Read these off the grid that follows. Rows and columns are numbered from 0.
1) The top-right entry?
2) The entry directly above the centre entry?
3) The entry just left of the smallest entry?
4) The entry just right of the smallest entry?
5) The entry in row 0 and column 2?
6) The entry in row 0 and column 1?
7) The entry at row 0, column 0?
8) The bottom-right entry?
[[126 124 139 119 115 137 116 130 130]
 [122 126 140 116 116 138 121 132 127]
 [124 123 141 118 112 140 119 135 129]
 [119 123 145 117 110 138 122 135 129]
 [124 129 137 125 121 138 112 127 123]
 [126 123 140 118 114 135 116 135 129]
 [136 105 137 110 120 113 145 149 150]
 [152 122 114 127 138 109 140 139 134]
 [123 126 142 115 110 137 121 130 132]
 [145 118 118 121 138 108 141 140 130]
 [153 107 115 118 140 102 145 154 147]
 [122 125 142 118 113 142 115 133 128]
 [126 125 137 121 117 138 119 130 123]]
1) 130
2) 114
3) 140
4) 145
5) 139
6) 124
7) 126
8) 123

x = [110 142 116 133 128 121 150]
The 1st entry from the left: 110
The 3rd entry from the left -> 116
Give the entry just right of 121.
150

a =
[[125 144 138 112 119 147 156]
 [146 151 106 141 110 120 119]
 [142 103 157 103 104 108 123]
 [151 122 129 110 151 107 110]
 [101 152 145 130 135 137  98]]
The bottom-right entry is 98
The entry directly below 104 -> 151
The 2nd entry, reading row by row -> 144
The entry in the top-right corner -> 156
What is the entry in the top-left corner? 125
What is the entry just right of 112? 119
What is the 2nd smallest entry? 101
What is the entry directly above 129? 157
What is the entry directly below the largest entry? 129
What is the fourth-last entry, reading row by row? 130
What is the last entry in the row that holds the largest entry? 123
The second-last entry, reading row by row: 137
What is the entry directly above the largest entry? 106

Read these off the row that follows.
1) The last entry?
2) The 2nd entry from the left?
[107 109 130 111 113 109 134 134 116 103 118 125 120 108]
1) 108
2) 109

[[132 143 126 138 112]
 [130 125 135 132 127]
 [126 124 127 123 136]
 [123 130 124 121 137]
 [136 141 131 144 106]
 [126 120 128 122 136]
 [128 132 126 128 129]
 [134 140 130 140 112]
 [129 121 133 130 133]
 [128 135 126 130 122]
 [117 125 118 109 148]
 [123 129 121 121 133]]
Indices start at 0.
The entry in row 0 and column 2? 126
The bottom-left entry is 123
The entry in row 0 and column 0? 132
The entry at row 1, column 0? 130
The entry in row 0 and column 1 is 143
The entry just left of the smallest entry: 144
The entry at row 2, column 0 is 126
The entry directly below 138 -> 132
The bottom-right entry: 133
The entry in row 1 and column 2? 135
The entry directly above 137: 136
The largest entry? 148
The top entry of the column that holds the smallest entry is 112
The minimum: 106

M = [[123, 124, 138, 120, 117], [136, 110, 136, 115, 122], [123, 127, 133, 120, 120], [119, 126, 143, 118, 117], [122, 125, 139, 120, 115], [140, 117, 124, 116, 133], [131, 137, 124, 139, 125], [150, 139, 111, 147, 144]]
What is the maximum? 150
What is the smallest entry? 110
What is the entry just right of 127? 133
The entry just right of 138 is 120
What is the entry just right of 119? 126
The entry just right of the smallest entry is 136
What is the entry just right of 118? 117

Questions about the matrix below. Indices start at 0.
1) Find the entry directly above the largest entry.
2) Find the top-right entry.
3) Find the entry directly above 136.
4) Find the bottom entry of the column that holds the smallest entry.
5) Find the entry at row 0, column 1.
6) Find the entry just right of 127.
7) Find the entry at row 0, column 0.
102	127	124	121	128	129	126	114	128	130	128
108	128	133	155	113	136	123	151	117	139	120
1) 121
2) 128
3) 129
4) 108
5) 127
6) 124
7) 102

arr =
109,133,130,118,136
106,133,99,128,131
133,126,145,129,128
113,129,132,116,133
137,118,106,138,112
103,137,134,117,142
131,123,102,142,116
105,137,139,113,143
135,118,109,136,113
110,129,100,127,127
135,119,109,137,113
Counting starts at 0.
Find the smallest entry.
99
Find the entry at row 2, column 1.
126
Find the entry directly below the largest entry.
132
Find the entry in the bottom-right corner.
113
The entry directly above the centre entry -> 106
Find the entry in row 1 and column 0.
106
The entry directly below 102 is 139
The entry directly below the centre entry: 102
Find the top entry of the column that holds the largest entry.
130
The bottom-left entry: 135
The entry at row 1, column 1 -> 133
The entry at the centre: 134
Find the entry at row 0, column 0.
109
Find the entry directly below 112.
142
The entry just right of 145 -> 129
Find the entry at row 0, column 1.
133
